These are the activations of a small neural network, seen along a few directions. Each row is one input.
Each table varies a few parts of the input and shows all the possible inputs, shuffled.
A made-up example of a description, with smaller parts first: one of 6 places along a line, together with either a single point or (one of 2 separate values, together with one of 5 places around a ring) or one of 11 places along a line.
Shared parts are said once, and a part with two or three values counts as separate values.
In the rows, 128 means zero.

Other details of the inputs shift rows strongly along two fixed directions, in all tables alike. That doesn't count.

Table:
row 1: [148 104 144 113  88 159 132  93 237 153  60]
row 2: [109 147 136 157 187 113 177 117  45  92 178]
row 3: [112  98 118 129  98 154  42 182 201 140  47]
row 4: [145 132  91  94  80 114  88 111 184 172  75]
row 5: [146 141 101  92  93 120  78 115 190 162  66]
row 6: [207 168  80  45  94  74 159  58 155 119 149]
row 7: [100 104 146 116  87 145  43 164 184 172  50]
row 8: [ 94  81 184 183 158 184 167 136 141 104 109]
row 9: [141 138 149 146 187 118 182 143  56  92 195]
row 10: [105 106 121 120 101 152  53 170 188 170  42]
row 11: [153 149 133 117 171  98 203 120  64 101 204]
row 12: [ 56  79 192 213 160 177  63 214  87 133 100]
row 13: [128  93 118 111  83 170  58 190 189 147  57]
row 14: [175 156  77  79  88  98 115  82 183 141 128]
row 15: [ 57  78 171 202 175 177  86 244 110 123 102]
row 16: [190 167  57  43  64  78 130  56 201 154 130]
row 17: [111 104 111 131  98 166  39 159 186 163  50]
row 18: [165 147 129 134 167  99 193 112  60  99 207]
row 19: [ 99 100 143 123  87 152  29 161 182 153  43]
row 20: [112 119 175 181 172 162 233  93  89  83 180]
row 21: [190 188  59  44  64  80 130  35 183 149 109]
row 22: [161 165  79  76 104  91 150  60 138 147 145]
row 23: [130 149 136 121 128  90 156  91  86 135 169]
row 24: [ 52  86 198 202 168 178  64 218  91 129  96]
row 25: [122 149 143 160 189 107 180 136  64  93 194]
row 26: [ 48  88 188 205 154 189  64 214  86 119  98]
row 27: [127 160 108 118 136 109 168  98  89 120 158]
row 28: [146 158 122 148 168  88 191 105  68 100 206]
row 29: [ 97 148 156 150 160 115 175 116  39 103 192]
row 30: [135 130 110  82  68 120  74 100 182 169  91]
row 31: [135 156 108 119 134 104 170 113 104 108 172]
row 32: [123  81 123 110  92 163  52 194 193 146  49]
row 33: [218 159  68  34  60  73 141  62 191 157 128]
row 34: [116 108 146 159 151 164 117 187  97 103 133]
row 35: [134 119 130 136 159 134 160 147  80 110 181]
row 36: [142 127 164 169 169 130 249  65  95 100 192]
row 37: [101 142 134 151 183 111 185 122  45  99 179]
row 38: [116  69 152 151  94 203  98 131 230 152  51]
row 39: [198 184  59  45  61  75 132  50 198 137 123]
row 40: [ 98 114 143 180 161 146 110 164  91 130 120]
row 41: [119 138 134 165 176 105 186 138  59 104 199]
row 42: [165 141 114 113 143 117 159 111  99 110 180]
row 43: [183 184  92  55  82  69 143  20 144 144 161]
row 44: [ 39  74 189 194 159 177  72 218  87 123  95]
row 45: [111 132 129 143 162 112 163 143  87  99 167]
Each input here is: one of 5 places around a ring, together with either a single point or (one of 2 separate values, together with one of 4 places along a line).
Q: The inputs of row 9 and row 18 match in every part but the place on the ring of 5. If row 10 is changed in the same way as row 9 into row 18, which row does it become?
A: row 4
Q: The inputs of row 23 and row 7 match in every part but the place on the ring of 5. If row 12 is changed in the same way as row 23 into row 7, which row does it become?
A: row 24
Q: Which other rows agree with row 32 in the place on the ring of 5? List them by row number.
A: row 2, row 3, row 6, row 8, row 19, row 37, row 44, row 45
Q: Which other rows does row 21 become when the choice among 2 separate values takes its other values? List them by row number.
A: row 27
Q: Which other rows does row 36 become when the place on the ring of 5 takes its other values? List them by row number.
A: row 1, row 8, row 20, row 38
Q: Which other rows does row 34 become when the place on the line of 4 takes its other values? List them by row number.
A: row 21, row 26, row 39

Table:
row 46: [124  83 160 126  85 163  97 161 168 152  65]
row 47: [ 56 116 124 164 182 119 113 211  47 119 143]
row 48: [113 131 160 156 162 120  87 184  41  96 157]
row 49: [136 124 157 126 157 103 181  79  98 121 190]
row 50: [152 163 117 133 150 100 122 126  54 131 198]
row 51: [134  96 162 113 115 135  99 132 181 162  75]
row 52: [103 109 157 153 124 153  86 165 193 162  58]
row 53: [ 97  93 115 142 109 190  61 139 191 135  62]
row 54: [ 60 124 156 158 172 129  86 220  57  87 138]
row 55: [149 161 135 110 141 131 208  81  80  98 176]
row 56: [131 158 112 159 146  98 196  67  98 103 179]
row 57: [167 148  95  64  59 136 133  63 186 130 121]
row 58: [135 137  71  98 100 111  74 148 138 181 104]
row 59: [185 174  70  52  94  99 159  18 181 135 111]
row 60: [194 126 100 129 175 119 216 148 126  81 197]
row 61: [ 79 122 175 193 173 142 156 153 106 122 159]
row 62: [179 168  83  92  85  81 152  45 181 143  94]
row 63: [109  71 155 136  77 174  78 162 177 146  79]
Q: What is each input in this table made of?
A: either a single point or one of 5 places around a ring or (one of 2 separate values, together with one of 6 places around a ring)
Q: Which other rows does row 57 become when the choice among 2 separate values takes its other values? List them by row number.
A: row 55
Q: Which other rows does row 52 become when the choice among 2 separate values takes its other values? List them by row number.
A: row 61

Table:
row 64: [157 118 108  95  88 135  71 138 239 160  39]
row 65: [158 178 107  75 112  50 174  71 115 132 170]
row 66: [183 160 101  69 105  79 172  76 116 131 194]
row 67: [ 90 125 116 172 174 151 120 183  61 110 154]
row 68: [164 165  91  88 118  75 160 107 136 118 154]
row 69: [ 81  85 160 173 127 150  38 205 151 158  70]
row 70: [103  96 183 188 162 175 149 138  94  94 149]
row 71: [115 107 156 193 190 147 148 167  95 109 141]
row 72: [126 107 172 172 170 152 165 146  71 112 173]
row 73: [109 107 172 182 158 173 173 122  81  97 173]
row 74: [122 119 130 102  68 145  72 100 237 163  37]
row 75: [118 127  85  75  64 125  39 134 191 172  44]
row 76: [ 91 134 168 165 179 105 142 156  65 115 170]
row 77: [199 155 124  85 120  85 182  51 127 123 171]
row 78: [ 62  80 171 174 117 189  82 179 169 137  48]
row 79: [110 131 145 161 160 146 127 152  38 104 180]
row 80: [169 195  75  77 129  69 154  69 109 109 168]
row 81: [ 51  58 165 180 117 208  65 195 180 149  33]
row 82: [137 120 106  98  60 118  44 135 212 189  61]
row 83: [ 67  57 143 183 125 218  71 210 191 130  36]
row 84: [113 102 188 166 176 153 145 167  87 105 146]
row 85: [135 104 113  86  74 132  77 128 222 182  37]
row 86: [143 129  94  78  64 105  71 121 203 187  80]
row 87: [104 137 157 148 170 134 125 157  43  91 172]
row 88: [155 157 102 104 115 113 191  68 156 105 139]
row 89: [158 135 119  88 103 127 186  59 145 111 151]
row 90: [113 127 134 181 176 126 150 168  71 110 181]
row 91: [176 167  97 109 124  98 197  34 148 107 163]
row 92: [185 176  85  93 126  58 167  72 129 121 179]
row 93: [176 189  69  89 126  70 150  64 106 114 170]
row 94: [183 171 119  67 114  67 163  72 120 116 185]
row 95: [180 153  97 111 126 102 174  79 145 135 150]
row 96: [142 126 118 103  67 131  89  73 225 163  57]
row 97: [158 160 131  95 128  80 165  68 138 140 140]
row 98: [ 82 115 161 182 168 156 180 121  79 116 164]
row 99: [111 110 140 169 190 140 184 160  82 103 157]
row 100: [ 90 103 165 179 176 148 152 161  81 137 144]
row 101: [109 105 165 173 156 147 124 179  72 115 171]
row 102: [147 112 124 104  77 125  61 117 224 183  39]
row 103: [148 176  97  94 116  74 123  70 103 136 149]
row 104: [146 176  91  95 108  85 128  71 101 144 154]
row 105: [ 90 114 162 191 180 167 159 150 108  88 138]
row 106: [155 157 124  91 119  82 176  76 134 138 135]
row 107: [120 137  95  76  60 119  36 137 191 167  39]
row 108: [163 138 118  94 101 132 181  58 144 121 160]
row 109: [163 162  91  73 102 105 135  88 102 129 166]
row 110: [145 112 117 105  69 136  66 118 222 191  45]
row 111: [110  98 181 162 167 156 155 175  82 102 142]
row 112: [ 69  77 166 190 116 199  73 168 168 152  59]
row 113: [151 121  84  96  69 154 107  97 235 155  67]
row 114: [162 154  81  86 121  80 163 104 136 124 158]
row 115: [123 130  84  82  61 130  34 133 190 184  52]
row 116: [160 146 129  90  99 121 184  63 145 105 146]
row 117: [163 149 136  93 109 120 173  54 149 107 151]
row 118: [107 102 143 182 184 158 159 176  93 119 147]
row 119: [117  99 167 154 174 149 177 155  71 103 165]
row 120: [ 64 106 151 157 129 160  24 202 132 146  59]
row 121: [ 96  79 149 169 138 179  81 218 170 134  51]
row 122: [127 112 101  80  64 115  55 144 212 180  53]
row 123: [155 179  75  83 118  85 144  98 114 111 145]
row 124: [ 94 133 113 158 181 134 145 167  50  93 164]
row 125: [113  91 170 167 168 166 152 170  82 119 156]
row 126: [100 123 140 143 164 142 139 161  39  95 172]
row 127: [ 95 129 121 183 172 150 114 176  61 108 153]
row 128: [112 131 151 160 168 135 122 151  40  96 174]
row 129: [ 81  80 148 172 134 172  27 244 176 140  52]
row 130: [190 165 113  79 111  67 160  67 118 121 188]
row 131: [166 158  80  93 119  86 158 103 136 135 167]
row 132: [ 93 122 154 152 157 148 116 181  51  94 149]
row 133: [100  97 160 155 161 144 135 188  73 107 163]
row 134: [169 154 118  74 103  83 154 101 125 118 163]
row 135: [ 95 107 150 204 170 178 161 146 103 102 146]
Q: The inputs of row 92 and row 130 match in every part but one. If row 124 is changed in the same way as row 92 into row 130, which row does it become?
A: row 126
Q: The inputs of row 82 and row 90 match in every part but one. If row 106 is changed in the same way as row 82 into row 90, which row does it become?
A: row 121
Q: What is each input in this table made of?
A: one of 3 separate values, together with one of 4 places along a line, together with one of 6 places around a ring
Q: Which other rows does row 99 become when the choice among 3 separate values takes its other values? List them by row number.
A: row 85, row 119
Q: Which other rows does row 96 become when the choice among 3 separate values takes its other values? List them by row number.
A: row 70, row 91
Q: Which other rows does row 127 become when the place on the line of 4 takes its other values? List them by row number.
A: row 90, row 95, row 135
Q: Start at row 111 and move only the place on the ring of 6, one step at a time. The first step leads to row 119. Which rows follow, in order?
A: row 125, row 72, row 77, row 84

Table:
row 136: [165 146  75  75  88 111 103 108 194 140  87]
row 137: [149 162 142 125 179  82 218  80  10  92 247]
row 138: [172 133 104  75  71 113  88 121 192 151 100]
row 139: [111 127 149 170 176 115 164 151  67 121 169]
row 140: [154 148  75  86  82 108 104 100 192 160  89]
row 141: [ 80  83 146 180 142 188  68 220 122 117 101]
row 142: [102 102 170 189 172 175 198 117 102  96 154]
row 143: [ 66  97 163 180 136 176  69 197 107 125  80]
row 144: [128 178 132 154 191  83 216  75  22  93 229]
row 145: [199 157 119  73 100  93 228   8 175 127 162]
row 146: [160 143  87  67  71 122  87  94 175 150  98]
row 147: [ 75  96 168 179 154 156  74 196 122 139  97]
row 148: [ 58  81 169 169 142 169  70 209 116 133  90]
row 149: [174 138  92  70  88 101 104 115 195 150  90]
Q: What is each input in this table made of?
A: one of 2 separate values, together with either a single point or one of 6 places around a ring
Q: The inputs of row 145 and row 142 match in every part but the choice among 2 separate values. If row 147 is changed in the same way as row 145 into row 142, which row does it become?
A: row 144
Q: Which other rows does row 141 become when the choice among 2 separate values takes its other values? List them by row number.
A: row 138
